A small network was shown many inputs. Here are its activations along a few directions, one row for each input.
Each table varies a few parts of the input and shows all the possible inputs, shuffled.
A made-up example of a description, with smaller parts first: one of 6 places along a line, together with either a single point or one of 9 places around a ring or (one of 2 separate values, together with one of 8 places around a ring).
Shared parts are said once, and a part with two or three values counts as separate values.
(in the rows, 128 means zero)

Other details of the inputs shift rows strongly along two fixed directions, in all tables alike. That doesn't count.

Table:
x1: [121 130  97 120 134 172 150  68 190 163  67 151 110]
x2: [191 195  67 119  70  97 179 167  99 120 113 161  94]
x3: [ 88  70 170 139 194 159  95 131 160 141 119 100 142]
x4: [103 105 201 131 166  83 102 155  79 102 192 101 167]
x5: [ 98  69 171 134 199 169  96 141 161 151 120 100 133]
x6: [160 147 110 125 123 123 159 144 112 141 109 137 114]
x7: [101 113 152 129 126 138 105  95 120 117 128 127 131]
x8: [167 169  87 127  81  89 147 129 131 118 144 154 124]
x9: [151 137 103 157 113 112 144 154 117 127 129 130 122]
x10: [110 125  81 136 130 165 122  49 202 126 105 153 103]
x11: [105 126  97 118 130 163 144  35 178 139  87 163 108]
x12: [128 129 179 129 150  87 136 198  54 103 149 102 153]
x13: [129 118 146 131 153 124 121 124 150 155 132 116 143]
x14: [103  83 120 116 170 177 106  32 230 176  95 137 131]
x15: [171 154  80 152  86 120 161 162 122 139 121 152 101]
x16: [ 94 115 208 122 148  99  82 170  61  72 174  92 156]
x17: [165 189  31  98  44 114 211 149  74 123 153 118  91]
x18: [102  87 123 118 159 199  96  45 214 180  62 124 115]
x19: [122 135  72 119 100 155 165 140 122 132 163  88 108]
x20: [129 116 149 124 154 146 122 127 166 170 125 125 131]
x21: [110 107 148 137 168 168 110 146 159 141 120 116 130]
x22: [ 98 118 206 120 164  81  95 172  82  85 198  99 165]
x23: [ 81 115 157 112 163 146 117  93 132 108 125 131 139]
x24: [139 141 115 137  92 105 125 109  91 109 136 137 122]
x25: [131 137 176 124 144  86 114 194 100 114 168 103 154]
x26: [148 134 116 135 116 104 136 114 133 135 142 137 139]
x27: [120 102 145 122 161 132 113 116 165 162 124 120 138]
x28: [106 124 152  99 114 135 130 184  55 112 187  50 137]
x29: [198 171  54 158  68  98 174 169 102 135 127 156  96]
x30: [105 115 146 127 142 125 118  89 150 133 147 136 138]
x31: [184 175  56 135  48  53 168 127  89 118 160 176 105]
x32: [173 182  61 134  59  73 183 118  73  99 133 173 104]
x33: [182 174  52 161  42  82 176 153  93 104 137 171 107]
x34: [ 95  87 187 128 178 164  85 113 146 146 108  90 149]
x35: [102 118 148 109 160 148 120 102 151 112 109 125 138]
x36: [116 110 138 116 158 140 132 119 139 142  99 126 127]
x37: [189 193  65 134  29  77 154 152  78  93 131 159 107]
x38: [181 160  38 118  87 139 179  95 158 168  72 176  79]
x39: [122 121 181 135 116  99 109 177  59  94 155 108 154]
x40: [ 94  93 123 116 177 193 123  27 210 156  70 135 128]
x41: [142 151  65 126  89 175 131  61 194 165  65 157 100]
x42: [108 124 103  93 129 163 147 108 155 161 165  79 124]
x43: [107  92 199 126 150 105  89 173  66  98 155  93 160]
x44: [ 88 107 137 139 153 151 107  98 152 110 136 131 133]
x45: [ 99 108 126 104 181 214 122  61 220 175  62 136 115]
x46: [123 113 183 136 132 101 103 168  63  97 155  98 158]
x47: [124 120 203 117 174 105 100 205 103 123 172  91 156]
x48: [101 120 202 113 177 112 113 190  87  96 142  93 156]
x49: [135 132  98 154 109 108 139 113 114 107 144 145 118]
x50: [120 128  94 122 109 179 114  51 188 146  80 149 118]
x51: [148 168  88 122  98 122 162 132 123 129 101 154 115]
x52: [ 98 103 190 140 167 112  97 184  97  79 167  95 160]
x53: [107  96 133 119 158 216 102  56 217 187  63 126 111]
x54: [163 135 114 127 100 121 128 155 102 145 115 131 110]
x55: [115 110 192 137 175 122 101 216  98 104 161  89 146]
x56: [124 121 181 132 135  84 120 175  85 109 177 114 163]
x57: [ 84  64 170 138 189 156  92 115 156 124 129 106 148]
x58: [205 198  60 130  39  95 158 169  92 124 117 156  90]
x59: [102  96 201 117 170  94 115 183  58  89 158 100 163]
x60: [140 117 148 127 158 133 121 135 150 165 133 117 135]
x61: [119 128 147 123 147 131 116 133 154 148 133 123 145]
x62: [ 96 103 194 144 161 107 100 198  77  80 175  99 168]
x63: [ 93  99 145 112 163 137 121  84 133 119 119 133 129]
x64: [188 192  59 135  43  69 169 145 101 117 150 173 120]
x65: [149 168  82 129  79  94 147 105 126 121 151 166 120]
x66: [ 86  82 122 116 155 191  90  13 204 155  83 136 114]
x67: [110 110 155 129 139 158 106 114 146 147 101 114 133]
x68: [152 149 121 123 116 122 160 159 104 136 113 141 115]
x69: [146 154 114 126  97 126 122 137 127 125 109 128 118]
x70: [139 142 106 143 119 126 132 150 143 119 122 130 118]
x71: [200 195  62 131  56  86 170 167 111 146 138 167 105]
x72: [ 83 103 123 107 171 202 118  33 216 149  70 142 130]
x73: [204 172  62 131  66  78 169 162 109 156 136 163 100]
x74: [133 140  69 121 105 163 161  45 186 148  70 171 105]
x75: [ 85 117 200 111 172 104 108 157  76  73 163 105 154]
x76: [112 109 135 148 147 150 124 131 155 139 115 123 129]
x77: [129 120  50 142 108 153 140  40 191 143  97 171  91]
x78: [132 111 146 128 146 161 108 119 143 157 103 111 124]
x79: [104 113 168 151 136  95 118 170  72  83 177 118 145]
x80: [135 135 183 126 127 110 106 214  58 111 153 101 145]
x81: [168 164  86 137  81  99 159 133 136 152 127 155 117]
x82: [123 109 164 154 143  96 119 180  77  91 167 107 155]
x83: [ 68  92 186 118 169 164  75  88 140 115 129 108 148]
x84: [150 156  77 149  93 125 149 142 138 129 116 151 112]
Description of these inputs: one of 4 separate values, together with either a single point or (one of 4 places along a line, together with one of 5 places along a line).
- Changing only the choice among 4 separate values turns x74 into x33. The same change can be made to x11. Which row results? => x79
- Changing only the choice among 4 separate values turns x12 into x9. The same change can be made to x17. Which row results? => x19
- Change only the choice among 4 separate values in x81. List by row number the other rows that result. => x1, x67, x76
- Change only the place on the line of 5 in x45. List by row number the other rows that result. => x2, x6, x38, x68
- Change only the place on the line of 5 in x67. List by row number the other rows that result. => x18, x34, x41, x69
- Start at x47 and move only the place on the line of 4, one step at a time. The first step leads to x25. Which rows follow, in order? => x8, x22
- Change only the place on the line of 4 in x66. List by row number the other rows that result. => x18, x43, x54

Table:
x85: [109 118 134 107 155 183 113  99 181 155  89 124 117]
x86: [179 173  54 131  49  74 162 132  92 111 155 151 107]
x87: [ 98  83 227 136 211 133  96 228 114 136 171  61 171]
x88: [132 120  85 112 161 215 134  66 247 196  39 144  95]
x89: [131 151 129 130  99  67 148 143  55  79 178 140 134]
x90: [147 161  80 148  60  87 153 120  67  76 132 165 109]
x91: [ 94 108 203 118 155 107 106 164  70  94 160  89 170]
x92: [105 112 133 129 135 160 107  85 143 118 102 121 126]
x93: [133 112  88 118 153 212 141  60 242 210  41 140 106]
x94: [146 173  81 128  68  80 160 123  77  75 139 169 111]
x95: [103 116 206 118 159  90 107 178  59  90 187  84 165]
x96: [113 134 153 114 132 116 117 141  99  93 138 117 139]
x97: [ 87  89 126 122 177 219 101  52 249 189  96 115 123]
x98: [135 138  50 129  86 123 150  44 160 124 125 170 101]
x99: [194 165 113 179  81  30 123 134 112 105 118 222 133]
x100: [ 93  81 191 115 186 149  89 151 135 145 153  81 148]
x101: [ 62  84 154 132 176 161  99  61 178 116 146 119 148]
x102: [ 85  87 207 112 185 160  95 148 127 144 128  86 158]
x103: [175 148  63 141  99 163 155 123 166 169  64 151  87]
x104: [127 128 181 118 146 107 120 193  76 126 168  96 144]
x105: [157 175  65 135  46  74 176 112  74  91 136 175 115]
x106: [117 112 172 131 143 141 105 172  94 122 128 101 134]
x107: [166 131  78 129 123 146 148 131 176 180 104 133 102]
x108: [140 122 173 125 167 120 131 202 104 148 144  95 140]
x109: [173 183  55 143  46  80 166 139 102 107 160 152 115]
- What is each input in this table made of? => either a single point or (one of 4 places along a line, together with one of 6 places along a line)
- Change only the place on the line of 4 in x103. List by row number the other rows that result. => x90, x92, x106

Table:
x110: [182 181  56 147  63 146 166 170 129 153 128 129  90]
x111: [182 166 127 170 114  14 156 210  86  96 180 182 149]
x112: [151 176  79 152  22  93 144 143  70  79 128 161 124]
x113: [134  93 160 129 139 118 110 113 101 147 124  99 142]
x114: [ 94 133  91  84 127 186 168  39 190 164  87 137 125]
x115: [152 183  73 168  42 105 148 149  64  70 129 159 101]
x116: [196 183  61 125  51 115 147 147 137 161 132 116 107]
x117: [ 96 126 163  77 165 138 133  94 124 128 141  89 155]
x118: [187 148  73 123  57  86 143 100  94 157 126 164  92]
x119: [125 130 170 141 175 149 122 137 150 137  80 151 132]
x120: [166 163 200 115 125  35 107 217  45 103 159 149 150]
x121: [127  78  74 164 148 144 137  36 213 176 123 159 114]
x122: [ 94 110  85 141 131 186 108  78 169  93  75 142  98]
x123: [ 94 122  85  87 161 182 172  81 170 126  89 124  97]
x124: [182 164  74 137  81 114 160 237  82 112 148 110  98]
x125: [133 132 120 125 136 166 132  71 212 175  40 180 129]
x126: [ 92  63 211 135 166 129 101 161  73 136 139  86 168]
x127: [125  98  89 149 137 193 140  52 173 178  67 142  94]
x128: [114  71 121 136 169 165 125 118 130 138  89 116 106]
x129: [106 121 153 133 116 135  82  91 124  91 124 111 146]
x130: [ 97 105 133 171 134 104 100 109 144  77 181 140 148]
x131: [ 92  94 217 123 164 149  89 217 106 141 168  52 174]
x132: [108  96 199 126 215 137 104 184 128 106  90 126 143]
x133: [ 91 135 114 100 155 182 167  76 155 138 108 121 113]
x134: [181 164  72 167  78  62 157 209 115 128 214 129 126]
x135: [ 86 111  84 112 172 154 162  28 228 152 145 144 127]
x136: [ 75  94 232 115 156 116  43 139  81  73 176  95 162]
x137: [189 183  65 110  50 109 134 144 137 167 148 135  91]
x138: [ 68 105 212  59 196 134 100 111 110 125 172  87 159]
x139: [121 114 247 120 195  92  83 180  98 115 127 105 182]
- What is each input in this table made of? => one of 5 separate values, together with either a single point or one of 5 places along a line
- Changing only the choice among 5 separate values turns x125 into x112. The same change can be made to x139. Which row results? => x129
- Change only the choice among 5 separate values in x115. List by row number the other rows that result. => x110, x119, x127, x133
- Change only the place on the line of 5 in x117. List by row number the other rows that result. => x114, x123, x133, x138
